Each row below holds a small network's activations on one input, seen along a few directions.
In each table, some parts of the input vary, and every possible input appears once, in random order.
A made-up example of a description, with smaller parts first: one of 5 places around a ring, together with either a single point or one of 9 places along a line or (one of 3 separate values, together with one of 4 places along a line).
Shared parts are said once, and a part with two or three values counts as separate values.

Other details of the inputs vary at random and push rows far along two fixed directions, the same in every table; ignore that.

Table:
row 1: -21; 0; 11; -3; 6; -22; 24; -3; 1; 27; 46; -6; -45; 1; -22
row 2: -1; -12; -12; -2; -9; -4; -8; 7; -2; -8; -10; 5; 9; 7; -6
row 3: 19; 10; -14; -2; -2; 0; 0; 15; -1; 0; -17; -15; 2; -5; 20
row 4: 35; -8; -18; -13; -27; -6; -10; 12; -6; 5; -26; 2; 10; 12; 12
row 5: -2; 8; -14; 4; 2; 1; 6; 11; 4; -5; -9; -13; 4; -10; 8
row 6: -2; -15; -13; -2; -2; -3; -8; 8; -4; -6; -13; 2; 11; 9; -12
row 7: -18; -17; 4; -13; 5; -31; 19; 3; -4; 28; 29; -6; -36; 13; -31
row 8: 21; -11; -16; -17; -20; -11; 4; 16; -6; 0; -22; -6; 19; 4; 19
row 9: -10; 9; 30; 22; 8; 40; -30; -30; 9; -20; 13; 32; 16; 3; -3
row 10: 12; -13; -18; -16; -21; -12; 5; 18; -7; -2; -24; -8; 19; 3; 16
row 11: -6; 2; 29; -7; 1; -15; 12; -18; 2; 38; 50; 13; -52; 14; -25
row 12: 7; -12; -18; -6; -19; -3; -5; 15; -3; -5; -14; 3; 13; 7; 4
row 13: -6; 23; 35; 21; 19; 39; -16; -36; 4; -17; 6; 21; 13; -12; 5
row 14: 13; 4; 1; -3; -3; -2; 1; 3; -5; 1; -7; -6; 4; -3; 16
row 15: 26; -9; -11; -16; -20; -11; -1; 15; -8; 3; -24; -5; 15; 8; 23
row 16: 11; -8; -9; -4; -14; 1; -7; 5; 0; -2; -2; 9; 8; 8; 2
row 17: -6; 7; -3; -5; 7; -22; 23; 8; 5; 30; 38; -12; -49; 0; -15
row 18: -29; 6; 29; 18; 18; 32; -16; -31; 7; -28; 6; 23; 25; -7; -7
row 19: -29; 21; 17; 30; 30; 35; -13; -23; 14; -30; 3; 9; 17; -18; -5
row 20: -24; -3; 10; -2; 11; -27; 23; -4; 0; 24; 41; -7; -45; 1; -26
row 21: 1; -9; -14; -4; 4; -11; 6; 12; -7; -7; -24; -18; 15; -5; 3
row 22: 14; 0; -11; -7; -7; -6; 7; 9; -5; -3; -13; -10; 12; -6; 17
row 23: -30; 16; 18; 30; 37; 35; -13; -22; 13; -28; -1; 6; 19; -17; -11
row 24: 25; 12; -14; -4; -4; 3; 0; 9; -2; 3; -22; -12; -1; -6; 17
Each input here is: one of 4 places along a line, together with one of 6 places along a line.
The inputs of row 17 and row 16 match in every part but the place on the line of 4. If row 5 is changed in the same way as row 17 into row 16, which row does it become? -> row 12
Which other rows does row 3 become when the place on the line of 4 takes its other values? List them by row number. -> row 9, row 14, row 15

Table:
row 25: 5; -3; 7; -4; -9; 2; -2; -7; -2; 3; 6; 11; 1; 5; 0
row 26: -3; 5; 0; 11; 6; 18; -15; -6; 6; -14; -8; 8; 11; -1; -3
row 27: -18; -4; -2; -1; 9; -17; 17; 4; 2; 15; 25; -8; -29; 0; -22
row 28: -18; 8; 34; 14; 10; 23; -12; -30; 8; -1; 37; 28; -10; 4; -15
row 29: 27; -9; -42; -8; -17; -7; -7; 30; -6; -13; -52; -18; 29; -1; 19
row 30: 12; -14; -1; -20; -15; -24; 12; 7; -10; 18; 3; -4; -8; 10; 3
row 31: 18; 0; -10; -20; -6; -35; 28; 19; -8; 29; 3; -28; -28; -2; 12
row 32: 9; 3; -12; 8; -4; 27; -22; 3; 1; -37; -45; 4; 54; -8; 26
row 33: -4; 12; 13; 23; 8; 51; -34; -20; 5; -47; -31; 21; 59; -11; 21
row 34: -27; 13; 22; 25; 22; 37; -15; -28; 9; -30; 4; 18; 23; -13; -7
row 35: -9; 6; 20; 13; 8; 20; -14; -20; 7; -1; 21; 21; -8; 5; -15
row 36: -2; -9; -3; -12; -9; -24; 15; 7; -3; 23; 20; -4; -30; 9; -13
row 37: -23; 1; 16; 8; 16; 2; 5; -13; 2; -4; 14; 2; -1; -5; -11
row 38: -16; -1; 28; 2; 8; 2; 4; -20; 0; 7; 27; 12; -11; 4; -12
row 39: -26; 4; 10; 12; 19; 5; 3; -8; 8; 0; 27; 3; -16; -3; -20
row 40: 4; 14; 5; -1; 5; -7; 14; -1; 2; 17; 16; -9; -26; -7; 3
row 41: -1; -5; 6; -7; -7; -10; 7; -2; -1; 15; 18; 5; -18; 8; -9
row 42: -3; -4; -11; 0; -1; -8; 3; 10; 1; 0; -1; -7; -3; 0; -3
row 43: 27; 7; -21; -12; -11; -18; 13; 23; -4; 15; -13; -23; -11; -4; 22
row 44: 15; -7; -5; -10; -14; -14; 0; 6; -2; 19; 11; 4; -21; 14; -7
row 45: -26; 4; 27; 10; 18; 11; 0; -22; 4; -6; 19; 11; 0; -4; -12
row 46: 10; 3; -5; 8; -3; 21; -20; -2; 1; -19; -24; 8; 26; 0; 9
row 47: 10; -4; -28; 0; -2; -1; -5; 19; -1; -11; -30; -13; 17; -2; 6
row 48: 21; 8; -15; -11; -5; -24; 16; 17; -1; 31; 10; -18; -41; 3; 2
row 49: -6; -1; 13; 1; -1; 0; -1; -7; 3; 11; 25; 11; -17; 8; -11
row 50: -10; -7; -5; -4; 8; -13; 12; 7; -4; 0; -4; -13; 2; -4; -3
row 51: 32; -19; -34; -26; -27; -27; 8; 32; -17; -2; -52; -24; 30; 3; 30
row 52: 2; 0; -7; 2; -3; 11; -8; 1; 0; -18; -24; 2; 27; -5; 10
The inputs of row 30 and row 44 match in every part but one. If row 31 is changed in the same way as row 30 into row 44, which row does it become? -> row 48
What is each input in this table made of? -> one of 4 places along a line, together with either a single point or one of 6 places along a line
Which other rows does row 25 become when the place on the line of 6 takes its other values? List them by row number. -> row 27, row 34, row 36, row 41, row 52
Which other rows does row 37 become when the place on the line of 4 takes its other values? List them by row number. -> row 29, row 34, row 42
